Each row below holds a small network's activations on one input, seen along a few directions.
In each table, some parts of the input vary, and every possible input appears once, in random order.
Descriptions start from the smaller parts, as in this example, which fits no table here: line(4) and (point or ring(9) or (values(2) and ring(5))).
Shared parts are said once, and a part with two or three values counts as separate values.
In the rows, 128 means zero.

Other details of the inputs shift rows strongly along two fixed directions, in all tables alike. That doesn't count.

Rows:
R1: [152 132 123 130 112 126 103 108 122 100 128]
R2: [147 130 119 130 121 130 117 105 138  88 128]
R3: [115 128 133 125 130 130 135 143 135 126 133]
R4: [122 132 125 136 129 128 135 142 126 138 123]
R5: [116 131 129 118 134 132 138 137 131 127 133]
R6: [148 125 114 139 116 123 111 114 125  95 123]
R7: [122 136 137 129 124 129 126 138 123 142 125]
R8: [118 131 120 128 127 126 135 140 124 135 130]
R9: [154  20 135  99 143 126 107  92 152 187 121]
R10: [122 131 134 129 133 133 137 143 135 131 128]
R11: [115 133 136 124 122 125 123 138 123 137 129]
R12: [149 133 122 126 115 127 104 103 120  99 125]
R13: [126 133 131 126 133 135 140 142 135 132 131]
R14: [113 133 118 127 129 125 136 132 129 135 128]
R15: [123 134 121 129 133 130 138 135 123 139 123]
R16: [118 130 130 122 130 131 137 142 134 127 136]
R17: [116 132 119 125 130 127 135 135 122 134 127]
R18: [114 138 131 120 124 126 127 129 127 139 130]
R19: [111 128 149 142 140 113 137 129 116 130 141]
R20: [155 132 111 140 120 128 116 103 130 100 118]
R21: [123 135 131 123 136 136 140 137 132 131 128]
R22: [119 130 150 147 142 118 138 128 117 134 137]
R23: [121 136 130 125 135 134 141 134 139 133 128]
R24: [126 138 134 126 124 131 128 137 122 144 128]
R25: [126 133 122 131 129 129 138 140 125 140 125]
R26: [158 135 123 131 118 131 106 103 121 103 121]
Description of these inputs: values(2) and (point or (values(3) and line(4))).
Changing only the values(2) part turns R15 into R17. The same change can be made to R22. Which row results? -> R19
Which other rows does R10 become when the values(2) part takes its other values? List them by row number. -> R3
Which other rows does R6 become when the values(2) part takes its other values? List them by row number. -> R4
Start at R23 and move only the line(4) part, one step at a time. The first step leads to R21. Which rows follow, in order? -> R13, R10

Rows:
R27: [ 95 145 141 126 142 131 163 169 132 158 135]
R28: [154  16 103  74 135 138 114 106 163 196 119]
R29: [151 141 133 136 123 126 114 113 118 106 126]
R30: [139 133 125 137 117 125 113 121 128  94 132]
R31: [ 95 151 142 136 135 128 153 164 116 172 130]
R32: [ 86 149 132 125 146 132 162 157 126 158 134]
R33: [147 138 135 130 119 133 114 113 125 101 129]
R34: [ 87 152 137 135 136 122 152 155 119 171 129]
R35: [ 86 148 136 125 142 126 163 160 134 156 134]
R36: [ 83 147 145 116 132 128 146 162 119 159 138]
R37: [142 138 127 134 119 120 110 114 113 103 128]
R38: [148 135 131 138 121 131 116 120 133 100 130]
R39: [141 131 120 138 121 123 123 121 128  92 129]
R40: [143  12 137 102 148 122 114  98 161 181 129]
R41: [139 139 130 130 119 128 113 104 127 101 128]
R42: [141 132 116 137 126 128 123 118 120  94 129]
R43: [149 136 122 139 130 135 126 117 125  98 127]
R44: [142 135 121 147 116 119 113 116 113 106 125]
R45: [148 141 100 120 110 143 114 127 139 107 105]
R46: [143 139 128 134 123 122 113 104 120 107 125]
What is each input in this table made of? -> values(2) or (values(3) and line(6))
Which other rows does R40 become when the line(6) part takes its other values? List them by row number. -> R32, R34, R35, R41, R46
List by row number the other inputs of the same sort as R45. -> R28
